A small network was trained on invented records. Each row is its activation on one of them, seen along a few directions.
Records have a field called Resi. Each example row is followed by its value.
Records without Resi are marked absent.
Other fields move the rows too, some of them a lot.
(in the rows, 500 means zero)
Strong random noise was added to every row along 7 fixed directions; ignore it. To show where, here is one row again and again, with new noise each time:
[557 460 603 499 571 406 494 543 542 508 613 558 491 471 502 517 476 601
 566 499 481]
[575 606 436 552 854 433 543 660 502 336 228 471 751 351 612 549 453 652
 377 510 836]
[530 507 375 561 644 408 556 590 578 410 498 550 504 391 568 549 480 523
 620 565 589]
[606 499 732 435 622 466 615 525 573 394 666 518 378 347 623 437 472 786
 603 601 380]
[527 504 716 436 408 515 557 213 364 502 399 534 595 497 553 153 503 276
 180 447 398]
[671 451 356 435 546 486 528 585 346 659 613 311 573 379 628 717 416 403
 628 411 552]
[562 559 572 507 724 458 673 562 622 263 519 566 393 306 648 421 483 751
 608 683 491]
[468 495 327 563 480 454 641 413 598 371 536 610 340 372 600 368 526 324
 644 652 403]
[482 437 555 559 571 398 340 643 637 588 584 605 440 492 407 652 550 690
 620 486 538]

[485 519 472 523 617 562 405 580 492 554 470 556 351 578 363 642 563 611
 533 618 508]
h7
[299 501 435 536 217 499 333 369 755 434 443 496 611 480 513 326 502 429
 453 390 499]
h2
[517 500 347 564 484 340 559 537 680 370 660 494 697 464 586 512 412 450
 631 428 539]
h3
[551 428 602 503 490 477 537 422 333 682 607 524 383 580 452 492 516 432
 471 481 381]
h9
[430 459 575 601 493 439 547 393 385 552 438 769 398 740 298 359 518 248
 424 591 402]
h1
[530 546 555 319 186 704 545 185 317 616 434 285 619 453 598 308 492 175
 251 339 346]
h10
[495 505 434 521 506 463 347 610 515 514 460 371 720 446 529 674 476 531
 487 370 705]
h6
[408 492 232 608 372 441 479 329 600 507 297 351 677 243 759 333 554 177
 355 426 599]
h9
[543 530 376 535 626 563 632 573 451 453 588 574 277 594 464 566 477 541
 706 696 419]
h7
[375 445 201 648 421 399 464 560 641 504 588 609 473 523 454 626 483 275
 756 546 537]
h6
[558 677 628 392 658 850 673 436 297 372 207 357 342 364 595 463 533 731
 302 664 480]
h2
[591 469 612 407 506 632 382 597 381 753 497 390 422 502 446 710 547 668
 477 442 449]
absent
[509 403 401 586 598 394 387 652 507 668 617 447 491 390 555 678 551 456
 622 444 606]
h11
[523 434 496 557 629 408 605 473 318 590 529 665 383 598 419 494 505 333
 498 590 493]
h4
[388 490 537 583 405 323 264 603 708 509 441 523 796 541 400 558 522 562
 423 299 664]
h12
[551 456 282 553 664 629 559 682 284 718 473 498 237 512 429 847 564 421
 673 648 583]
h5
[377 535 353 596 414 516 432 422 536 403 290 634 565 646 383 409 513 267
 433 517 579]
h12
[497 514 475 547 731 497 658 576 455 357 429 563 447 445 561 472 493 515
 524 646 606]
h5
[677 520 458 535 674 295 556 702 355 455 655 577 852 866 273 726 201 527
 627 340 728]
h10
[638 416 735 437 524 464 585 461 338 613 758 520 437 581 457 463 481 512
 498 531 367]
h11
[538 522 598 374 469 708 377 538 378 723 562 313 261 444 497 721 568 747
 563 477 396]
h8
[399 493 549 462 276 674 383 303 515 607 305 404 421 292 657 337 711 389
 298 474 448]
h1
[571 563 537 464 621 582 530 499 303 491 357 501 641 691 371 534 416 478
 303 412 593]
h3
[465 477 566 423 360 602 389 393 447 621 408 452 462 493 489 433 575 400
 347 429 397]
absent
[448 388 496 524 323 577 472 309 346 744 529 556 223 599 393 446 623 204
 507 598 268]
h4
[354 410 575 616 515 337 246 705 900 497 682 673 447 598 314 701 503 924
 706 475 527]
h8

Which value of Resi does each new row have?
[657 608 507 416 662 616 792 487 210 431 428 413 546 514 607 507 338 418
 449 617 513]
h6
[526 461 212 585 536 307 517 544 569 431 533 396 778 343 706 518 463 247
 523 428 733]
h11
[408 447 212 690 635 287 598 603 694 300 582 666 474 471 520 463 508 328
 738 625 606]
h11
[420 482 329 643 631 475 527 591 639 477 479 618 242 344 588 542 639 500
 652 686 556]
h11
[499 561 269 472 336 691 598 349 289 557 357 356 458 493 543 492 484 190
 413 497 477]
h2
[603 490 661 388 434 469 485 516 328 575 637 427 631 642 453 568 390 490
 491 356 436]
h12
[483 446 511 540 551 420 462 555 496 579 527 484 588 390 607 524 518 452
 477 446 601]
h5
[409 539 283 522 273 571 510 415 634 421 473 338 470 198 752 434 574 366
 561 538 463]
h6
[622 476 616 441 602 363 613 477 393 497 651 442 659 533 601 443 379 524
 495 411 537]
h9
[432 525 349 533 478 448 559 504 662 289 534 480 597 412 590 464 418 491
 602 478 573]
h2
[639 475 434 449 628 638 619 589 268 667 496 295 394 322 653 720 518 461
 542 562 556]
h5
[588 397 577 474 492 269 585 365 352 525 587 480 824 606 524 346 380 192
 339 340 587]
h4
[446 522 267 476 387 857 491 351 270 729 298 432 116 466 444 530 665 208
 424 675 296]
h7
